These are the activations of a small neural network, seen along a few directions. Each row is one input.
Each table varies a few parts of the input and shows all the possible inputs, shuffled.
Descriptions start from the smaller parts, as in this example, which fits no table here: line(6) and (point or ring(9) or (values(3) and ring(8))).
Shared parts are said once, and a part with two or three values counts as separate values.
(in the rows, 128 means zero)

Other details of the inputs shift rows strongly along two fixed directions, in all tables alike. That doesn't count.

Rows:
r1: [136  99 131 110 130 165 136 139 169 106 121 127 142 129]
r2: [117 142 142 135 119 112 136 123 152 117 139 108 114 114]
r3: [131 108 123 131 130 153 126 146 153 121 127 124 136 130]
r4: [135 115 129 130 131 136 124 132 136 133 129 124 136 138]
r5: [178 107 124 119 124 112 117 144  64 183 122 157 152 165]
r6: [153 131 143 124 115 112 134 114 113 144 126 129 125 141]
r7: [ 93 170 113 136 141 136 137 108 115  98 128 127 129 123]
r8: [ 91 165 116 135 142 108 133  78 106 120 130 120 104 128]
r9: [126 122 133 124 131 137 132 132 161 108 128 115 134 120]
r10: [138  86 111 126 142 164 117 172 129 137 122 147 146 139]
r11: [127 142 143 133 121  99 131 115 125 138 139 114 121 128]
r12: [164 120 134 127 121  99 123 129  70 183 128 146 140 162]
r13: [143 147 153 130 104  96 138  98 115 141 131 116 113 137]
r14: [132  97 115 119 139 161 123 166 158 108 127 137 143 122]
r15: [150  87 105 122 145 156 107 174  94 159 116 168 153 139]
r16: [127 105 125 121 133 157 118 143 138 118 117 139 132 114]
r17: [121 162 166 134  97  89 147  80 147 120 137  95  98 120]
r18: [144  95 128  97 132 184 138 142 193  69 118 130 148 116]
r19: [ 96 171 158 139 104  93 142  91 161  99 139  97  85  84]
r20: [ 93 165 117 134 144 110 135  79 115 114 129 120 103 123]
r21: [138  99 129 106 131 163 138 142 173 100 120 128 146 124]
r22: [127 111 121 121 132 154 123 154 147 114 126 136 131 110]
r23: [140  92 109 123 137 171 115 166 133 131 119 146 145 128]
r24: [115 135 143 135 122 128 135 121 162 114 134 105 117 120]
r25: [105 189 169 146  99  56 145  74 152 117 150  78  89 109]
r26: [133 128 136 133 129 115 127 126 125 142 132 123 131 137]
r27: [131  87 113 117 143 172 124 170 156 109 125 141 144 121]
r28: [132 125 125 128 126 120 118 142 115 138 128 140 129 120]
r29: [ 94  96  84 102 174 221 131 127 188  52 109 138 143 112]
r30: [152 125 124 145 125  90 111 147  56 203 135 144 136 166]
r31: [111 119 128 116 129 169 133 143 203  67 123 115 123  88]
r32: [ 86 184 122 147 134 129 143  91 128  93 128 114 116 120]
r33: [145 107 114 133 130 130 109 151  85 169 123 153 139 141]
r34: [124 182 174 135  89  64 151  67 137 121 143  91  86 114]
r35: [109  98  81 100 175 190 123 138 135  89 113 156 149 125]
r36: [ 90 177 117 146 136 132 137  99 114 105 127 120 122 129]
r37: [143 107 117 139 129 126 115 152  98 166 130 141 135 149]
r38: [156 108 114 126 135 108 101 155  48 192 124 168 143 146]
r39: [168 109 124 126 128 102 118 144  60 199 128 155 148 172]
r40: [146 129 143 124 111 125 137 108 135 126 126 120 123 134]
r41: [133  99 117 121 138 164 126 162 162 110 123 131 146 123]
r42: [126 143 139 135 120 100 130 123 134 133 140 112 121 127]
r43: [135 139 147 133 108 102 139 102 129 142 134 111 117 138]
r44: [150 106 117 135 134 127 113 150  93 173 130 141 145 158]
r45: [112 141 145 131 117 125 130 110 152 107 125 117 105  97]
r46: [130 105 122 121 138 157 128 152 163 108 126 125 142 123]
r47: [153 100 128 110 128 146 130 141 133 127 120 140 149 138]
r48: [116 148  94 136 151 141 123 134  77 133 120 150 151 148]
r49: [134 140 149 124 112  98 140 109 130 136 136 116 119 130]
r50: [135 122 127 127 126 120 116 136 106 144 122 140 128 120]
r51: [140 124 124 137 124 115 114 147  88 170 128 141 128 139]
r52: [135 112 129 126 135 137 123 139 131 138 127 128 140 139]
r53: [ 98 159 154 141 108 110 138 100 164 101 132 100  91  93]
r54: [146 144 128 146 116  66 111 132  42 203 133 146 122 145]
r55: [161 119 119 144 130  90 108 155  45 213 133 153 141 170]
r56: [140 145 152 126 107  86 137 102 108 148 137 120 117 135]
r57: [ 94 127  96 108 161 168 132 113 161  68 120 132 130 111]
r58: [108  97 124 115 138 193 138 155 224  53 121 112 131  92]
r59: [107 151 150 145 112 106 141 111 160 112 139 100  97 107]
r60: [150 115 134 112 122 126 131 131 127 130 128 135 141 139]
r61: [115 167 151 149 105  82 133 105 123 141 138 107  93 111]
r62: [100 176 163 148  96  84 137  74 147 114 137  91  80  94]
r63: [142  89 108 109 143 166 109 166 128 122 116 158 152 120]
r64: [142  94 107 119 140 162 113 175 125 135 117 152 148 126]
r65: [116 150  95 133 151 141 121 135  81 127 123 150 152 147]
r66: [129 165 159 133 100  67 144  90 127 139 144 103 106 129]
r67: [111 131  93 120 159 136 123 115  97 126 121 146 133 136]
r68: [119 157 146 142 111  89 134 115 141 126 142 105 110 120]
r69: [141  99 118 125 141 151 120 157 131 139 126 139 146 140]
r70: [129 104 137 109 124 178 144 122 198  75 120 114 134 114]
r71: [ 90 192 123 155 126 110 138  82 104 115 131 112 111 130]
r72: [139 112 124 126 136 129 122 150 119 145 133 136 140 138]
Description of these inputs: line(6) and (values(2) or line(10)).
The inputs of r68 and r3 match in every part but the line(6) part. If r57 is changed in the same way as r68 into r3, which row does it become?
Answer: r29
List by row number the other rows that have the line(6) part in common with r53.
Answer: r1, r8, r10, r13, r16, r17, r24, r30, r36, r51, r52
Which other rows does r61 become when the line(6) part takes its other values? List them by row number.
Answer: r22, r23, r31, r51, r64
Which other rows does r6 become when the line(6) part takes its other values? List them by row number.
Answer: r5, r13, r18, r34, r40
Which other rows does r7 become when the values(2) part takes its other values? List them by row number.
Answer: r35

Rows:
r73: [147  95 126 126 136 164 122 174 137 138 121 142 153 136]
r74: [171  90 125 124 120 114 104 154  90 180 124 150 136 142]
r75: [140 124 106 127 137 127 115 147  64 161 122 164 141 144]
r76: [126 194 166 137  97  58 150  50  99 140 137 100 103 141]
r77: [ 84 154 139 124 123 140 148  93 187  63 129 104  91  83]
r78: [170 110 123 128 119 110 125 157  83 179 134 145 149 171]
r79: [ 90 183 143 153 110 101 140  89 134 108 134 101  93 103]
r80: [124 104  93 127 157 168 113 150 118 130 120 146 150 142]
r81: [161  74 120 108 129 177 112 174 160 114 114 147 153 118]
r82: [162 108 137 132 120  81 107 151  59 212 136 148 138 154]
r83: [137  56 121  93 146 225 125 193 220  66 113 141 169 101]
r84: [ 82 156 136 131 133 133 143  92 196  63 136  91 105  96]
r85: [109 164 160 119 112 113 159  54 172  83 130  92 102 116]
r86: [134 185 170 157  82  19 148  73  92 180 157  90  79 146]
r87: [ 79 154 129 133 132 171 145 108 218  39 126  90 115  88]
r88: [140 127 103 134 147 115 109 148  62 169 131 152 155 161]
r89: [137 113 101 119 152 124 115 144  79 160 124 158 142 145]
r90: [114 165 169 153 101  74 142  96 140 143 143  91  88 116]
r91: [124  91  94  99 162 202 127 168 168  75 111 152 160 114]
r92: [128 112 100 134 145 143 112 146  82 158 120 157 137 144]
The inputs of r73 and r90 match in every part but one. If r91 is changed in the same way as r73 into r90, which row does it become?
Answer: r89
What is each input in this table made of?
Answer: values(2) and (point or line(4) or ring(5))
Which other rows does r74 become when the line(4) part takes its other values? List them by row number.
Answer: r82, r86, r90
Which other rows does r87 become when the values(2) part takes its other values? List them by row number.
Answer: r80

Rows:
r93: [127 128 124 124 130 132 127 132 132 113 129 128 126 115]
r94: [118  98 127 103 138 172 148 124 196  75 125 114 133 122]
r95: [153  99  98 136 150 142 100 176  58 184 120 165 167 162]
r96: [126 127 112 135 134 131 121 142 118 136 135 134 143 141]
r97: [110 188 150 156 103  60 143  84 118 147 147  92  91 127]
r98: [132 126 136 113 119 146 143 113 149 102 124 124 135 130]
r99: [155 127 125 126 123 119 129 127  83 158 122 149 136 154]
r100: [111 116 119 114 129 191 138 133 193  56 117 124 134 100]
r101: [138 120 113 121 127 147 130 139 118 130 119 142 140 134]
r102: [113 193 156 149  97  45 133  78  99 145 143 103  93 118]
r103: [103 181 156 151 107  53 129  78 108 149 142 106  79 109]
r104: [120 190 160 146  92  65 143  69 110 136 139 101  89 125]
r105: [146 120 126 114 131 132 124 133 119 127 123 138 141 135]
r106: [177  77 110 110 145 129 104 154  56 198 122 171 165 177]
r107: [140 118 131 123 131 138 129 133 123 135 126 132 153 147]
r108: [100 119 122 125 142 187 132 151 198  63 119 120 138  96]
r109: [ 99 113 141 103 132 191 143 108 252  27 116  96 116  78]
r110: [124 114 111 128 138 134 123 138 121 132 128 136 134 135]
r111: [157 113 125 115 133 128 128 138 106 142 123 147 144 143]
r112: [129 120 115 127 135 125 129 134 120 143 128 131 130 138]
r113: [144 117 127 126 132 125 130 131 111 151 134 133 145 159]
r114: [107 188 157 143 104  63 136  87 104 137 140 106  90 106]
r115: [130 122 119 122 137 131 119 146 115 127 125 146 135 123]
r116: [127 120 109 134 141 117 118 145  93 158 131 145 128 142]
r117: [110 100 123 115 144 183 127 134 197  70 119 120 124  92]
r118: [ 96 107 115 114 150 183 133 137 189  72 120 125 126  99]
r119: [150 119 133 111 126 119 130 125 111 139 131 136 145 144]
r120: [106 117 119 116 134 190 136 142 192  58 116 128 129  96]
r121: [136 109 119 120 136 137 120 134 125 141 120 137 134 128]
r122: [123 132 133 127 128 149 132 129 156 103 122 115 138 124]
r123: [128 123 111 139 142 127 116 152  99 153 132 142 135 143]
r124: [162  87  97 118 149 135 108 164  64 184 120 165 162 176]
r125: [117 120 128 123 132 143 123 120 157 105 124 124 123 108]
r126: [108 114 119 122 139 188 131 147 195  65 119 123 148 104]
r127: [138 110 120 121 139 131 133 130 123 137 125 135 132 145]
r128: [125 109 108 131 146 159 121 152 139 119 129 133 139 131]
r129: [115 191 165 155  99  58 145  77 115 142 143  92  97 128]
r130: [141 116 122 127 139 138 129 137 127 136 128 133 139 149]
r131: [119 128 120 135 138 143 119 148 112 136 122 141 140 125]
r132: [167 106  99 135 142 117 102 173  31 214 122 170 172 178]
r133: [138 125 124 130 134 131 123 136 119 139 131 129 137 148]
r134: [105 132 123 132 138 152 129 135 156 103 131 123 123 113]
r135: [ 98 198 184 147  90  48 155  37 159 112 143  72  61  96]
r136: [132 123 114 131 130 144 124 137 109 129 122 142 132 130]
r137: [124 113 120 122 141 139 114 137 114 141 121 146 127 119]
r138: [117 189 157 143  97  52 143  79 112 139 143  99  91 114]
r139: [126 113 111 132 141 132 122 140 113 140 131 131 126 136]
r140: [169 125 220 148  41  45 138 140 186 166 156  74  79  96]
r141: [133 132 117 132 127 126 120 137  74 157 123 155 130 136]
What is each input in this table made of?
Answer: point or (ring(6) and line(8))
Which other rows does r138 become when the ring(6) part takes its other values? List them by row number.
Answer: r97, r101, r112, r121, r132

Rows:
r142: [113 132 132 110 136 140 140 100 157  87 123 122 119 110]
r143: [122  93 105 121 147 195 114 179 165  94 118 145 148 105]
r144: [ 95 140 128 146 131 154 138 149 186  86 134 104 124 104]
r145: [112 155 144 118 118 122 145  89 150  86 126 114 110 105]
r146: [146  88  98  97 156 200 133 152 143 101 113 154 176 155]
r147: [ 62 166 154 131 118 142 149  86 242  29 131  75  74  50]
r148: [ 91 227 179 150  86  21 157  22 114 124 148  76  60 105]
r149: [145  74  95  99 169 218 132 156 155  96 110 152 183 162]
r150: [115  92 104 115 149 190 117 163 167  89 112 141 139  99]
r151: [136 124 111 147 133 110 105 163  64 185 132 152 131 140]
r152: [151 162 133 143 119  81 134  97  50 181 134 133 140 183]
r153: [128 104 114 102 145 176 134 134 151  89 114 144 142 119]
r154: [133 103 103 140 146 146 106 180 100 156 126 148 152 139]
r155: [113 162 143 122 123 110 149  73 151  97 131 104 108 122]
r156: [201  86 175 124  84  78 121 158 111 204 138 127 134 152]
r157: [164 119 106 123 142 104 120 128  38 196 130 158 161 198]
r158: [ 89 191 162 127 103 108 169  48 200  51 134  75  83  90]
r159: [137 101 104 136 143 159 106 187 111 142 123 151 156 135]
r160: [119 118 121 101 141 179 147 110 189  60 115 120 138 115]
r161: [133 145 120 160 123  81 107 153  52 199 139 140 126 150]
r162: [136  73  94 101 157 208 110 178 144  99 106 169 160 112]
r163: [144 117 104 141 138  95  99 151  38 204 129 160 131 153]
r164: [144 152 130 123 123 101 134  98  87 144 126 135 130 147]
r165: [152 160 131 132 118  80 131  99  49 179 135 137 141 177]
r166: [129  72  90 110 158 208 109 188 150 103 108 163 154 111]
r167: [132 116 115 107 142 166 140 121 148  97 121 130 156 146]
r168: [104 181 146 167 107  51 124  98  93 166 150 102  83 119]
r169: [129 162 136 141 122  91 144  80  96 151 139 110 125 171]
r170: [137  91  99 116 153 156 105 159  98 147 116 165 146 131]
r171: [189  36 154  95 110 172 127 186 203 126 125 129 153 130]
r172: [116 163 138 144 113  81 124 102  89 152 133 126  96 113]
r173: [109 175 147 139 111  67 131  74  99 145 135 116  90 115]
r174: [139 119 112 122 132 123 115 136  76 159 120 160 134 137]
r175: [185  82 177 115  89 105 128 153 164 161 135 115 127 130]
r176: [126 155 123 164 124  76 116 146  64 192 143 128 129 153]
r177: [123 141 121 158 127  89 111 143  82 177 142 127 121 141]
r178: [ 69 174 158 134 109 124 152  71 218  44 132  78  74  57]
r179: [109 131 129 116 129 144 132 109 157  90 119 125 117  99]
r180: [123 173 141 131 120  83 144  73 106 138 139 110 118 151]
r181: [156 127 112 123 137 100 123 113  58 177 126 150 142 172]
r182: [ 78 171 160 122 112 121 163  55 218  38 134  76  80  78]
r183: [107 164 137 161 117 102 130 136 132 130 141 108 117 120]
r184: [110 108 110 135 151 174 124 172 171 102 128 127 145 120]
r185: [119 128 118 146 137 122 112 154 114 147 133 130 129 128]
r186: [ 87 215 174 148  85  49 149  41 137 105 142  83  63  86]
r187: [122 156 137 132 123 125 151  93 133 114 130 111 128 151]
r188: [190  79 175 116  87 111 130 161 160 161 132 122 131 131]
r189: [131 145 124 144 125  71 113 113  50 190 135 142 109 139]
r190: [162 130 112 134 138 106 123 122  38 197 128 151 163 198]
r191: [126 107 102 143 149 148 116 179 120 146 132 139 150 145]
r192: [130  96 104 119 145 175 110 169 132 115 113 155 144 111]
r193: [126  82 100  99 153 192 120 148 158  91 112 154 147 116]
r194: [ 87 138 134 135 127 156 136 130 200  70 129 100 109  81]
r195: [125  72  93 115 164 205 108 191 157 106 116 154 157 115]
r196: [184  66 172 103  94 150 133 170 203 120 127 119 141 116]
What is each input in this table made of?
Answer: line(5) and (point or line(10))
The inputs of r150 and r192 match in every part but the line(5) part. If r194 is changed in the same way as r150 into r192, which row does it become?
Answer: r143
The inputs of r172 and r189 match in every part but the line(5) part. If r153 is changed in the same way as r172 into r189, which row does it become?
Answer: r182
Which other rows does r196 become when the line(5) part takes its other values? List them by row number.
Answer: r156, r171, r175, r188
Which other rows does r149 become when the line(10) part takes its other values? List them by row number.
Answer: r142, r147, r155, r170, r173, r180, r184, r185, r195
